Each row below holds a small network's activations on one input, seen along a few directions.
Each table varies a few parts of the input and shows all the possible inputs, shuffled.
Descriptions start from the smaller parts, as in this example, which fits no table here: one of 4 places along a line, together with either a single point or one of 9 places along a line or (one of 2 separate values, together with one of 8 places around a ring).
Shared parts are said once, and a part with two or three values counts as separate values.
In the rows, zero is written as 128.

Other details of the inputs vary at random and push rows far along three fixed directions, the same in every table; ignore that.

Rows:
x1: [ 58 125  83 115  23 149 171 137  94 138 157 101]
x2: [127 125 125 134 131 117 118 119 143 135 113 142]
x3: [125  99 141 117 167 117 140 127 162 124 150 130]
x4: [132 108 122 136 171 131 118 128 134 147 152 126]
x5: [131 143 150 130 116 104 103 103 128 120 144 133]
x6: [150 138  93 133 134 161 141 141 138 127  62 151]
x7: [131 128 111 144 146 138 113 133 121 131 131 137]
x8: [140 160 123 118 109 122 129 139 126 143  86 144]
x9: [143 144 152 137 111 109 109 104 133 121 144 123]
x10: [140 123 124 106 140 129 131 128 129 132 117 126]
x11: [144 154 116 127 128 145 118 152 106 141 107 137]
x12: [134 107 135 150 163 125 134 117 148 129 134 105]
x13: [138 113 154 122 158 116  99 119 123 139 184 104]
x14: [142 170 158 105  99 126 125 139 110 103 123 142]
x15: [139  97 113 147 173 129 137 120 184 155 109 132]
x16: [135 133 143 116 124 120 104 103 115 103 145 128]
x17: [143 163 157 111  97 112 104 122 112 130 117 134]
x18: [150 169 133 144 102 141  98 132  93 112 130 130]
x19: [144 143 123 106 121 141 128 136 114 129  93 141]
x20: [127  89 124 124 190 135 152 136 181 138 123 144]
x21: [139 116 157 124 152 123  97 120 118 139 177 111]
x22: [ 46 108  99 136  46 137 177 135 103 148 176  79]
x23: [139 146 111 130 147 152 146 156 128 146  54 141]
x24: [150 168 133 141 103 139  94 135  94 111 127 126]
x25: [137 134 148 105 125 117 108 108 111 112 145 126]
x26: [126  94 119 141 200 132 150 125 163 153 115 124]
x27: [132 107 144 111 161 120 142 135 159 128 143 125]
x28: [134 152 130 116 121 134 140 146 129 112 101 156]
x29: [133 109 175 108 148 112 124 117 145 117 178 120]
x30: [136 114 154 111 148 115 113  95 127 119 170 122]
x31: [ 82  83 100 145  71  89 159 145  88 122 150 102]
x32: [129 121 112 135 173 137 144 140 145 144  84 132]
x33: [133 135 142 138 129 130  89 120 104 118 156 129]
x34: [140 148 111 131 153 149 150 151 132 146  62 138]
x35: [138 166 131 133 108 134  89 133  89 110 126 136]
x36: [ 97 130 109 129 166 173 147 108 203 179 127 118]
x37: [134 167 149 121  99 128 118 130 112  88 123 151]
x38: [ 52 124  65 124  39 160 202 172 126 142 123 121]
x39: [135 136 147 127 130 127  93 124 100 127 156 127]
x40: [143 164 152 143 100 133 112 123  97 104 111 122]
x41: [134 118 150 127 156 118  95 115 119 131 177 114]
x42: [143 170 151 109  94 109 105 127 110 128 111 131]
x43: [130 150 125 125 114 140 133 146 127 103  93 160]
x44: [143 156 124 134 109 142 143 146 133 103  96 148]
x45: [ 88  51  97 130  89  94 156 126 108 126 177 111]
x46: [101  58  97 138  87  98 165 126 114 126 179  99]
x47: [135 142 164 119 129 114 115 120 108 123 140 106]
x48: [142 155 124 130 109 140 139 149 134 101  93 144]
x49: [148 145  89 153 141 167 126 158 129 140  72 148]
x50: [131 160 153 135 110 127 105 118  96 104 116 131]
x51: [136 146 102 126 135 136 134 145 145 151  55 161]
x52: [134  89 109 119 188 141 141 121 163 147 112 140]
x53: [139 115 168 131 140 121 121 111 149 101 172 121]
x54: [140 142 157 146 124 123 118 109 114 110 144 110]
x55: [123  98 136 127 166 119 136 123 165 114 150 132]
x56: [140 108 159 106 151 114 117  98 131 127 177 111]
x57: [144 122 118 128 134 135 129 120 135 118 118 125]
x58: [129  94 122 127 167 126 129 103 150 126 149 129]
x59: [132 149  99 147 147 151 143 145 131 130  58 149]
x60: [130 130 127 121 134 110 122 124 142 142 112 135]
x61: [103 110  92 142  38  88 154 150  99 129 126 114]
x62: [138 167 150 117 100 109 105 116 112 124 120 141]
x63: [127 115 169 129 153 112 112 104 122 125 162 111]
x64: [ 54  69  40 149 123 171 191 160 159 192 150 100]
x65: [126 107 128 133 156 107 119 110 161 139 134 129]
Description of these inputs: one of 5 separate values, together with either a single point or (one of 3 separate values, together with one of 4 places along a line).
The inputs of x20 and x63 match in every part but the choice among 5 separate values. If x28 is changed in the same way as x20 into x63, which row does it become?
> x26
The inputs of x48 and x24 match in every part but the choice among 5 separate values. If x55 is changed in the same way as x48 into x24, which row does it become?
> x35
Change only the place on the line of 4 in x42. List by row number the other rows that result.
> x60, x61, x65
Change only the choice among 5 separate values in x1. List by row number the other rows that result.
> x22, x36, x38, x64

Rows:
x66: [153 138 154 153 144 123 106 102  93  95 160 104]
x67: [168 157 191  98 174 144 105  74 176 131 111 131]
x68: [140 165 107 160  57 140 122 188  60  88  94 130]
x69: [108 168 170 123 126 157  93  84 138 126 152  97]
x70: [168 143 187 113 199 112  81  92 156 113  97 138]
x71: [165 151 155 102 197 154  61  82 138 147 127 144]
x72: [164 144 162 154 150 134 102  98  97  96 150 107]
x73: [156 140 187 100 155 143 127 119 161 110 154 135]
x74: [144 170  98 106 104 167 111 178  81 122  91 174]
x75: [ 88 171 162 130  70 117 100 107 115 135 191  90]
x76: [ 85  49 117 122  83  63 182 127 152 171 195  91]
x77: [135  90  86 134 190 123 165 148 170 158  26 163]
x78: [137 132 151 150  99 106 104 113  68  83 178  85]
x79: [141 104  88 144 187 111 163 162 180 176  36 168]
x80: [ 84  58 118 118  83  59 176 127 150 166 198  93]
x81: [104  51 121 108 139 106 194 117 158 138 177  99]
x82: [121 130 143 112  73  88  83 112  75 150 200 117]
x83: [174 134 169 163 183 151  97 123 131 106 148 124]
x84: [ 97  73  49 188  63  90 177 175  98 170 112 106]
x85: [ 90 155 166 125  83 138 109  84 109 126 176  95]
x86: [ 69 104  73 147  90 173 197 183 132 148 121 126]
x87: [ 89 160 159 117  85 142 121 103  95  97 194  86]
x88: [134 100  80 142 189 104 166 165 181 176  41 167]
x89: [165 190  93  98 165 187 100 149 109 125  50 168]
x90: [ 69  71 110 138 143 146 182 112 149 147 193  87]
x91: [165 140 180 110 202 113 110 100 138  96 121 146]
x92: [153 128 163 161 127 119  90  88 101 119 144  99]
x93: [107 162 174 126 125 165 115 119 129 109 187 117]
x94: [129 150 119 116  64 103 156 159  59  90  73 153]
x95: [120 180 114 105  32 104 143 160 109 134  83 133]
x96: [131 191 177 135 168 163  91  86 172 156 143 122]
x97: [125 126 143 100  98 113  72 102  81 129 173 110]
x98: [137 140 179  95 112 111 117  84 138 121 146 115]
x99: [140 180  98 167  59 114 108 163  77 129  75 124]
x100: [168 203 127  93 154 176 147 134 149 113  33 167]
x101: [127 167  82 148  31 131 125 122 127  60  89 190]
x102: [177 202 110 169 149 151  99 144 128 145  35 154]
x103: [156 171 110 163 102 157 124 176  84 100  76 148]
x104: [135 104  44 162 168 162 151 128 233 106  55 190]
x105: [ 88 147 166 125  82 146 118 132 108 100 207  96]
x106: [132  58  98 115 224 148 139 114 157 163 162 126]
x107: [ 99  82  37 114 113 137 173 169  92 153 112 140]
x108: [157 177 106 160 103 150 103 140  93 117  41 129]
x109: [151 139 178 107 156  97 107 112 111  82 137 128]
x110: [166 150 151 148 155 145  84  60 198  69 139 178]
x111: [116  37 138 134 165  88 166 152 147 125 169 129]
x112: [134  81 127 103 215 137 168 113 205 138 137 111]
x113: [119 128 177  94  66 102 131 138 108  88 197 106]
x114: [135  85  58 179 177 149 161 145 156 168  48 128]
x115: [ 98  54 130 111 113 101 184 147 152 129 197 108]
x116: [137  58 142 131 224 109 152 146 181 129 141 146]
x117: [171 153 159 101 206 169  65 128 141 120 150 149]
x118: [147 167 102 109 101 171 113 176  80 125  90 173]
x119: [ 90 187 115 131  32 165 138 130  83 131  86 124]
x120: [153 135 189 113 151 103  99 139 121  82 147 140]
x121: [ 98  64  80 136  86  85 184 160 107 146  72 137]
x122: [163 150 180 122 188  88  83 110 161 130 117 140]
x123: [127  72 131 109 193 125 152 102 209 159 127 106]
x124: [118  63  92 127 195 110 123 122 168 199 171 125]
x125: [ 90 197 106 122  49 169 154 144  75 107 102 128]
x126: [ 94  92  39 126  86 108 146 180 108 185 112 131]
x127: [ 56  87 112 147  96 105 159 119 145 175 205  85]
x128: [112 106 141 105  65 100  91  99  60 134 194 108]
What do these inputs look like to the network?
> one of 3 separate values, together with either a single point or (one of 4 places along a line, together with one of 5 separate values)
The inputs of x124 and x82 match in every part but the choice among 3 separate values. If x102 is changed in the same way as x124 into x82, which row does it become?
> x84
The inputs of x113 and x73 match in every part but the choice among 3 separate values. If x97 is changed in the same way as x113 into x73, which row does it become?
> x128
Change only the choice among 3 separate values in x68. List by row number the other rows that result.
> x83, x103
Change only the choice among 5 separate values in x97. List by row number the other rows that result.
> x69, x70, x108, x123
Change only the choice among 5 separate values in x66. List by row number the other rows that result.
> x91, x100, x107, x125
